These are the activations of a small neural network, seen along a few directions. Each row is one input.
In each table, some parts of the input vary, and every possible input appears once, in random order.
A made-up example of a description, with smaller parts first: one of 2 separate values, together with either a single point or one of 11 places along a line or (one of 4 places along a line, together with one of 8 places around a ring).
Shared parts are said once, and a part with two or three values counts as separate values.
In the rows, zero is written as 128.

Other details of the inputs vary at random and push rows far along two fixed directions, the same in every table; ignore that.

Table:
row 1: [134 107 120 159 134  88  82 151 129 144  94 176  64  49]
row 2: [122 134 128 115 149 115 130 114 129 116 130 116 145 134]
row 3: [127  99 133 133 134 122  92 137 122 143  79 141 112  87]
row 4: [138 134 142 125  90 168 189 159 152 132 218 190 164 109]
row 5: [116 122 108 130 175  78  68 111 108 135  78 114 113 118]
row 6: [113 111 115 150 150  95  88 130 135 132  89 133  74  89]
row 7: [119 144 124 121 128 137 130 113 142 122 124  91 120 161]
row 8: [115 133 111 124 178  93  84  98 102 120  80  92 129 141]
row 9: [131 139 142 134 160 125 125  84 121  87  96  48 123 182]
row 10: [126 122 122 107 142 124 107 106  95 105 122  62 144 169]
row 11: [134 106 116 136 114 113 116 172 153 159 165 230 108  32]
row 12: [157 136 152 150  80 162 174 177 140 159 171 184 140 106]
row 13: [139 120 150 137  83 165 159 160 128 146 143 169 149  99]
row 14: [128 119 115 131 127 106 108 146 128 142 133 178 125  91]
row 15: [126 158 135 123  85 173 184 132 146 126 174 122 147 167]
row 16: [121 100 102 120 156  80  53 125  94 128  83 106  93  97]
row 17: [129 147 140 111 129 155 171 110 123 102 163  97 182 197]
row 18: [124 139 130 105 105 152 159 113 135 131 138 120 133 176]
row 19: [118 149 129  99 126 158 159  84 128 109 122  71 143 208]
row 20: [145 134 138 136 139 141 142 126 124 121 106  93 135 148]
row 21: [129 130 132 121 123 119 140 135 141 135 156 153 147 119]
row 22: [125 133 132 147 107 147 157 131 141 122 151 130 125 136]
Each input here is: one of 2 separate values, together with either a single point or one of 4 places along a line or one of 6 places along a line.
Changing only the choice among 2 separate values turns row 6 into row 22. The same change can be made to row 3. Which row results?
> row 13
A walk changes only the place on the line of 4. It starts at row 4 and steps to row 2. List the rest of the walk in order.
> row 17, row 8
Change only the choice among 2 separate values in row 1. List by row number the other rows that result.
> row 9

Table:
row 23: [112 133 104 131 119  94 116 153 165 171 158 228 102  76]
row 24: [114 143 133 112 113 141 168 129 164 136 208 150 160 157]
row 25: [125 107 111 129 128 107  71 138  83 154  62 118 106 110]
row 26: [144 109 129 136 157 102  96 146 106 141  83 148 136  81]
row 27: [129 119 120 127 115 138 124 134 142 145  94 142  83  97]
row 28: [108 150 102  96 145 123 146  94 134  97 161 100 136 163]
row 29: [131 134 146 115 148 148 142 103 103 112 108  92 185 173]
row 30: [130 107 122 146  44 155 136 190 131 173 160 203  86  67]
row 31: [147 132 147 104 111 169 156 126 104 138 124 108 177 175]
row 32: [122 126 149 116 147 144 133 100 119 102 111  84 166 160]
row 33: [137 126 152 103 117 165 143 112 122 119 120  81 159 173]
row 34: [154 125 136 152 125 124 126 169 111 154 142 180 152  80]
row 35: [129 146 138 135 155 129 145 102 152 113  89  91 123 163]
row 36: [128 119 136 105 140 154 124 100 132 108  90  62 122 169]
row 37: [123 122  98 111 105 103 119 163 115 144 185 217 138  54]
row 38: [142 157 141 162  81 148 182 138 140 129 177 143 119 163]
row 39: [134 143 140 152 118 139 156 113 126 101 153  80 117 175]
row 40: [126 104 117 151 171  67  46 119  92 114  73  89  82  99]
row 41: [141 133 152 137 138 156 152 122 145 102 150  85 147 158]
row 42: [123 122 144 126 119 162 155 117 140 108 140 120 145 140]
row 43: [135 118 150 124 156 142 136 107 141  96 115  67 142 159]
row 44: [126 141 139 134  55 182 182 145 138 145 162 130 116 157]
row 45: [128 157 147 142  79 178 206 138 159 137 168 181 146 142]
row 46: [116 127 136  96 149 118 120 103 133 118 166  96 185 179]
row 47: [123 134 113 149  67 137 135 165 136 174 120 191  72  90]
row 48: [134 120 150 116 170 124 115 100 121  96  92  57 154 159]
row 49: [102 127  93  86 188  93  88  77 115  80 114  58 126 158]
row 50: [134 136 137 103 110 137 158 140 123 151 206 164 213 161]
row 51: [135 108 108 151 184  59  44 119  70 121  56  97  94 104]
row 52: [124 141 101  89 152 107 122 108  89 112 145 118 176 153]
row 53: [121 141 144 129 127 163 171 104 148 108 129 104 141 161]
row 54: [132 126 146 124  57 172 158 153 115 147 165 135 149 147]
row 55: [127 138 114 156 172  92  92 120 145 131  67 127  80 102]
row 56: [135 110 125 147 167  91  72 138 117 127  87 127 112  72]
row 57: [109 105 109 115 150  89  82 137 145 143 149 162 118  90]
row 58: [111 146  84 122 114 101 131 148 140 146 162 220  97  74]
row 59: [140 108 128 172  99 110 112 174 123 139 156 183  79  59]
row 60: [125 122 118 152 183  92  85 116 139 116  69 102  79  91]
row 61: [123 126 111 131 138 109  97 124 141 151  55 146  67  97]
row 62: [140 135 150 138 110 158 175 136 156 123 150 134 135 134]
Changing only one part turns row 40 into row 38. The same change can be made to row 54. Which row results?
> row 47
What is each input in this table made of?
> one of 5 places along a line, together with either one of 2 separate values or one of 6 places along a line
Change only the place on the line of 6 in row 42. List by row number the other rows that result.
> row 30, row 36, row 41, row 43, row 59
Change only the place on the line of 5 in row 56. List by row number the other rows that result.
> row 34, row 41, row 55, row 60
Change only the choice among 2 separate values in row 57. List by row number the other rows that result.
> row 49
Change only the place on the line of 6 in row 34. List by row number the other rows that result.
> row 25, row 26, row 29, row 31, row 51
